Each row below holds a small network's activations on one input, seen along a few directions.
In each table, some parts of the input vary, and every possible input appears once, in random order.
A made-up example of a description, with smaller parts first: one of 5 places around a ring, together with either a single point or one of 11 places around a ring or (one of 3 separate values, together with one of 6 places along a line).
Shared parts are said once, and a part with two or three values counts as separate values.
(in the rows, 128 means zero)

Other details of the inputs shift rows strongly along two fixed directions, in all tables alike. That doesn't count.

A family of inputs:
x1: [120 135 129 104 121 122 111 102 134 138 104 134 110 146 121 121 140]
x2: [151 111 148 137 166 128 145 147 133 150 164 112 127 120 137 141 143]
x3: [103 144 114 150 136 136 152 109 158 114 145 145 206 112 112 131 132]
x4: [138 110 122 143 173 118 156 160 112 120 158 105 132 133 139 152 133]
x5: [149 121 109 144 162 127 156 148 120 130 163 103 135 135 134 146 129]
x6: [137 116 132 114 140 125 111 141 103 134 125 145 105 123 132 121 116]
x7: [ 94 148 131 105  86 144  98 108 158 100  99 138 130 134 109 121 115]
x8: [129 136 108 107 110 139 116 112 119 118 104 114  85 162 127 113 122]
x9: [114 132 146 112 125 141 121 118 154 128 108 147 141 115 107 123 131]
x10: [140 120 118 117 116 122 124 126 117 121 118 119  84 151 154 114 111]
x11: [132 116 133 119 148 116 122 160 119 118 145  95  92 157 131 131 139]
x12: [145 110 128 126 120 116 131 140 124 122 138 113  78 142 151 121 116]
x13: [ 93 145 121 128  78 144 113 101 125 127 101 123 135 136 127 114 132]
x14: [156 123 117 122 163 120 153 144 109 155 157 116 114 130 135 145 142]
x15: [128 125 116  87 120 133 103 126 111 136 100 136  93 143 111 134 135]
x16: [139 128 103 140 148 138 152 133 129 130 142 116 135 140 132 128 123]
x17: [124 125 121 123 132 126 126 125 124 126 138 104  88 160 131 119 136]
x18: [143 115 130 121 156 119 134 140 132 149 148 122 131 134 128 134 154]
x19: [104 138 120 153 118 145 150 104 164 120 145 138 185 100 118 135 122]
x20: [135 139 114  63  93 142  67 106 111 128  80 135  64 164 109 117 134]
x21: [130 115 136 145 128 114 136 138 127 106 134 130 133 119 130 134 112]
x22: [154 119 132  93 125 124  88 137  94 135 119 125  61 148 140 118 119]
x23: [139 112 132 151 164 124 157 156 137 132 192  95 127 124 145 146 134]
x24: [153 124 147 134 138 117 136 133 115 139 145 136 127 112 129 123 120]
x25: [164 101 126 146 142 105 146 164 122 133 176  99  88 129 153 130 122]
x26: [145 120 143 146 152 121 134 178 112 142 141 108  98 127 149 133 157]
x27: [115 155 113 145 143 128 174  84 144 131 118 161 212  92 112 144 129]
x28: [ 97 156 134 164 108 138 154  89 143 137 110 161 201 103 127 137 143]
x29: [113 138 131 111 123 135 118 110 149 121 101 151 158 122 107 122 146]
x30: [128 141 143 155 127 135 154 102 144 122 128 170 211  80 107 127 112]
x31: [ 98 154 132 174 113 146 163 110 153 134 117 167 231  85 115 141 143]
x32: [132 146 128 141 144 118 154 104 124 126 126 159 169  98 136 126 115]
x33: [133 122 125 154 119 121 154 129 146 113 148 139 170 100 127 137 106]
x34: [114 141 134 138 106 138 116 139 134 138  98 142 136 122 125 123 143]
x35: [115 135 129 113 101 137 113 110 138 121 123 119  83 151 131 116 123]
x36: [106 153 139  99  84 151  93  70 164 127  80 160 145 124  99 116 121]
x37: [134 115 131 156 143 119 148 175 106 148 171  70 120 126 152 134 149]
x38: [116 128 124 126 141 122 133 140 139 123 139 121 134 141 120 129 130]
x39: [111 138 132 117  94 133 102 147 120 112 104 104 109 139 128 122 135]
x40: [140 125 108 133 117 130 124 123 131 119 126 132 126 133 142 118 105]
x41: [121 131 147 142 150 134 143 120 150 123 128 140 174 100 121 131 139]
x42: [156 101 149 148 166 107 151 162 106 143 162 121 112 110 133 129 128]
x43: [142 130 144 132 131 116 136 113 116 129 128 141 125 112 131 120 122]
x44: [145 101 124 151 166 107 154 167 115 131 165 114 129 126 152 140 109]
x45: [132 116 132 134 152 120 126 133 105 126 125 148 134 108 130 128 119]
x46: [141 108 129 122 168 113 142 162 126 152 154 118 121 133 131 135 152]
x47: [149 127 129 127 151 118 135 138 105 144 152 139 121 117 144 127 116]
x48: [ 94 159 137 122  95 147 119  59 168 120  83 173 186 105 102 124 118]
x49: [115 127 119 135 115 128 111 112 129 100 107 149 158 123 124 131 103]
x50: [118 146 135  98  65 147  68 115 115 142  74 128  65 163 128 115 141]
x51: [137 115 124 119 162 124 136 138 109 132 133 129 129 120 125 144 145]
x52: [131 130 112 109 127 131 116 136 117 118 115 114  96 162 121 134 119]
x53: [105 152 120 105  93 143 103  80 158 131  88 165 167 129  96 120 133]
x54: [139 124 116  91  87 133  67 123 118 111  94 121  64 164 136 109  99]
x55: [111 124 123 147 114 132 135 143 115 146 144  94 127 128 142 125 139]
x56: [148 109 149 145 157 115 139 142 110 129 141 130 122 107 128 126 129]
x57: [126 116 131 150 144 117 147 187 108 145 163  78 118 126 149 136 144]
x58: [123 129 111 137 135 133 132 123 141 130 145 115 130 142 127 123 132]
x59: [105 136 139 128 118 136 124 120 151 100 121 131 149 122 122 134 128]
x60: [130 123 133  81  61 126  55 123 122 104  79 125  42 167 120 108  97]
Each input here is: one of 2 separate values, together with one of 5 places along a line, together with either a single point or one of 5 places around a ring.
Q: The inputs of x13 and x57 match in every part but the place on the line of 5. If x8 is changed in the same way as x13 into x57, which row does it become?
A: x52
Q: The inputs of x41 and x36 match in every part but the place on the line of 5. If x21 is changed in the same way as x41 into x36, which row does it become?
A: x25
Q: Which other rows agree with x1 in the place on the line of 5 and the choice among 2 separate values? List them by row number.
A: x27, x28, x32, x43, x48
Q: Change only the choice among 2 separate values in x55. List by row number the other rows that result.
A: x50
Q: A walk changes only the place on the line of 5. It starts at x29 and steps to x46. List the rest of the walk in order.
A: x18, x53, x1
Q: A walk changes only the place on the ring of 5. It starts at x15 and steps to x46. List the rest of the walk in order.
A: x9, x42, x6

A family of inputs:
x61: [150 121 125  93 127 127  96 147 106 153 126  97  43 170 138 119 144]
x62: [153 116 129 122 146 110 123 145  95 127 137 116  75 144 147 125 117]
x63: [123 139 143 134 134 132 141 108 141 132 118 164 179  93 107 127 135]
x64: [150 102 125 145 170 110 153 174 121 127 179  83 101 147 151 137 129]
x65: [128 120 124 167 182 120 191 153 137 151 183 113 183 109 138 156 149]
x66: [141 123 118 113 120 128 116 132 122 120 136 102  79 153 138 121 117]
x67: [159 102 133 115 144 113 111 158 104 131 138 114  63 144 146 129 118]
x68: [124 126 136 181 191 115 213 130 149 148 172 161 246  66 124 155 140]
x69: [ 74 170 129 125  48 163  94  82 156 107  61 153 172 120 102 119 131]
x70: [ 83 156 125 111  34 152  71  87 148  97  63 144 125 139 114 100 108]
x71: [150 115 122 111 117 125 104 133 113 125 126 111  71 153 137 120 116]
x72: [111 144 129 136 105 138 126  89 144 107 101 186 205  83 104 126 102]
x73: [127 116 123 137 160 123 151 154 131 137 160 103 128 135 132 140 149]
x74: [119 142 128 103 113 138 101 101 125 131  91 145 122 134 114 119 137]
Q: The inputs of x72 and x63 match in every part but one. If x62 is changed in the same way as x72 into x63, which row does it become?
A: x74
Q: What do these inputs look like to the network?
A: one of 2 separate values, together with either a single point or one of 6 places along a line
Q: Change only the choice among 2 separate values in x71. List by row number the other rows that result.
A: x61
